Each row below holds a small network's activations on one input, seen along a few directions.
Each table varies a few parts of the input and shows all the possible inputs, shuffled.
A made-up example of a description, with smaller parts first: one of 8 places around a ring, together with either a single point or one of 11 places along a line or (one of 3 separate values, together with one of 4 places along a line).
Shared parts are said once, and a part with two or three values counts as separate values.

Other details of the inputs shift rows strongly along two fixed directions, in all tables alike. That doesn't count.

A family of inputs:
row 1: [-14  -7  16  16  -5  -4   9   3   9   0   5]
row 2: [-19   1  13  11  -2   0 -10   9   7   8  14]
row 3: [-20  -4   9  10  -7   9   1   8   1 -19   9]
row 4: [-26  -6  -1  14 -24  -3   8 -14   2  -1   5]
row 5: [ 15  10 -11 -28  22   2  -2  10  -4  -3 -15]
row 6: [ 12  12 -24 -18  11  -3   7  -3 -13 -17 -13]
row 7: [-9  3 15 17 -4 -8  4 10 13 13  8]
row 8: [-14  -1  14  13   0  -4  -4   4  14  10   9]
row 9: [ 11  13 -25 -16  17  -6   4  -6 -10   1 -12]
row 10: [-19  -4   9  14 -11  -2  14 -20   3  22  20]
row 11: [-15  -7  11  12  -6   3   6   3   8 -18   4]
row 12: [-17  -7  12  16  -2   0   3   0  11   1   4]
row 13: [ 26  -4 -22 -17   2   2  -3   0 -19 -15 -12]
row 14: [ 17  13 -15 -23  22   1   0  12  -3   0 -16]
row 15: [ 12   4 -26 -16  19  -4   7   2 -10   1 -10]
row 16: [-11   0  17  12  -1  -9   2   8  12  10   8]
row 17: [ 13  -7 -39 -23   3   3  31 -27  -4   6   4]
row 18: [ -1   3 -27 -20  20   5  -7   1 -15  -3  -4]
row 19: [-11  -7  15  12 -10   0  11   6   5 -17   3]
row 20: [  6  12 -15 -27  22  10 -12  11  -8  -4  -8]
row 21: [ 83 -43  33  10 -59  19 -79 -26 -31  11  -8]
row 22: [-5 14 25 13 -5  0  3  8 16  3 -4]
row 23: [-14  14  16  18  -2 -11   6   3  16  12   7]
Each input here is: either one of 3 separate values or (one of 4 places along a line, together with one of 5 places along a line).
- Which of the alternatives is row 17? => one of 3 separate values

A family of inputs:
row 24: [ -7  -6  30  24 -23   5   6  -5  13  12  13]
row 25: [ -4  -1  35  29 -19   0  -2   5  14  -1   3]
row 26: [ -7  -4  33  29 -21   3  -4   6  11  -9   4]
row 27: [-16  -9  23  28 -30   0  -1  -5   6  -5   7]
row 28: [-12  -3  24  28 -27  -6  -3  -8  10  10  10]
row 29: [-30  25  -8  -3  28  -8  18  12  14   2   1]
row 30: [-10 -15  21  31 -24  -5   6  -8   9  12  18]
row 31: [-81  40 -20  -5  61 -18  90  30  46 -14   7]
row 32: [-13  -7  31  29 -22   3  -9   4   6  -6   7]
row 33: [ 16  -9 -21 -11   2   0   7  -7 -12  -9  -5]
row 34: [-12  15   3   0  17  -7  11  19  12   5   0]
row 35: [ 13  -3 -14 -16  11   3 -13  -4  -5  11  -2]
row 36: [ 16  -1 -10 -16   8   3  -7  -1  -9 -11 -10]
row 37: [ 17   6 -15 -12   0  -4   1  -7  -7  -3 -14]
row 38: [ 20   3  -8 -14   8  -2  -9  -5  -8   7  -9]
row 39: [ 25   2  -5 -12   5  -1 -11   9  -9  -2  -9]
row 40: [ 17   2  -9 -11   7  -3 -18   4 -11   9  -3]
row 41: [ 13   1 -16 -16   2   5  -6 -12 -11  10   2]
row 42: [-14 -20  19  29 -25   0   7  -5   5  -3  15]
row 43: [ 19  -1  -6 -12   5   2 -12  10 -11 -10  -8]
row 44: [ 17   6 -14 -10  -1  -7  -3 -11  -9   7 -11]
row 45: [-31  20  -8  -7  29  -8  20  10  15   3   3]
row 46: [  9  -8 -13 -18   7   8 -12  -1 -10  -4  -4]
row 47: [  9  -8 -13 -15   6   6 -16  -4  -9   5  -1]
row 48: [ 16  -6 -10 -17   8   8  -7   1  -5  -7  -8]
row 49: [-16 -12  26  23 -26  10   1  -4   7  -3  15]
row 50: [-15 -11  30  25 -20   3  -6   2   8  -5   9]
row 51: [  2   4 -23 -12   2  -4  -6 -10 -14   0  -7]
row 52: [ -5 -14  24  30 -23  -5  11  -6  11  12  13]
row 53: [ 22  -3  -8 -17   9   5  -6   0  -3   1  -9]
row 54: [-64  33 -25 -17  48  -3  52  16  24  -7   8]
row 55: [ 13   3 -17 -12  -1  -1  -1  -6 -10 -11 -13]
row 56: [ 10  -1 -11 -13   7   2 -15   9 -14  -7  -6]
row 57: [  5  -8 -25 -10   5  -3   2 -10 -15   2   2]
row 58: [ -5   0  35  30 -18  -2  -4   2  12   8   5]
row 59: [ 21   3  -9 -17  10   0  -4  -2  -6  -3 -12]
row 60: [  7   0 -14 -15   9   0 -14  -5 -13   1  -4]
row 61: [  7   5 -14 -11   8   0 -16  -2 -14  -1  -6]
row 62: [ 14  -4  -9  -9   2   0 -23   4 -17   2  -3]
row 63: [ 21   0 -11 -16   0   7   1  -8  -8   0  -5]
row 64: [ -9 -10  29  24 -26  11   6  -3  11  -6  12]
row 65: [ 22  -4  -6 -15   5   3 -11  -4  -4  12  -6]
- What do these inputs look like to the network? => one of 6 places around a ring, together with either one of 3 separate values or one of 4 places along a line
- The inputs of row 40 and row 43 match in every part but the place on the ring of 6. If row 29 is changed in the same way as row 40 into row 43, which row does it become? => row 26
- The inputs of row 27 and row 51 match in every part but the place on the ring of 6. If row 50 is changed in the same way as row 27 into row 51, which row does it become? => row 60
- Which other rows does row 30 become when the choice among 3 separate values takes its other values? List them by row number. => row 28, row 41

A family of inputs:
row 66: [-44   7  26  22   7   5  -6  17  20   9  21]
row 67: [-45   2  16  29  -9  -6   2  11   7 -17   7]
row 68: [-33   5  -8  -7  28   6  55  14  27 -12  12]
row 69: [-36   1  14   6  17   9  41   9  32   9  21]
row 70: [ 86 -25  22   0 -33   9 -53 -16 -23  20 -12]
row 71: [-16  38 -68 -78  95   6  18  25  -5 -14 -20]
row 72: [ 37  17 -43 -28  12 -15 -10 -12 -30  -5 -31]
row 73: [-45   7  16  20  -6  -6  -6  11   6   4  13]
row 74: [-37  -5   7  29 -15  -6  30 -11  13  -4  15]
row 75: [-19 -15  37  21 -13  12  -3  21  15 -18   8]
row 76: [ 51 -32  -6   0 -46   4 -43 -41 -39  25   5]
row 77: [ 19  26 -34 -25  19 -20  -5  -6 -17  12 -17]
row 78: [-12 -26  32  41 -45   9  15  -9  16  -9  18]
row 79: [ -4   0  46  31 -16  -2  18  15  28  -7   3]
row 80: [ 51  12 -39 -35   8  -4  -8  -7 -26 -16 -33]
row 81: [ 19  37 -53 -54  58 -16   5   5  -8  17 -23]
row 82: [ 70 -50  10   3 -52  12 -60 -41 -31  35   6]
row 83: [-41   0  26  25  -8   5  11  16  17 -29   6]
- What do these inputs look like to the network? => one of 3 separate values, together with one of 6 places around a ring
- The inputs of row 76 and row 73 match in every part but the choice among 3 separate values. If row 82 is changed in the same way as row 76 into row 73, which row does it become? => row 66
- A walk changes only the place on the ring of 6. It starts at row 80 and steps to row 72. List the rest of the walk in order. => row 77, row 81, row 70, row 79
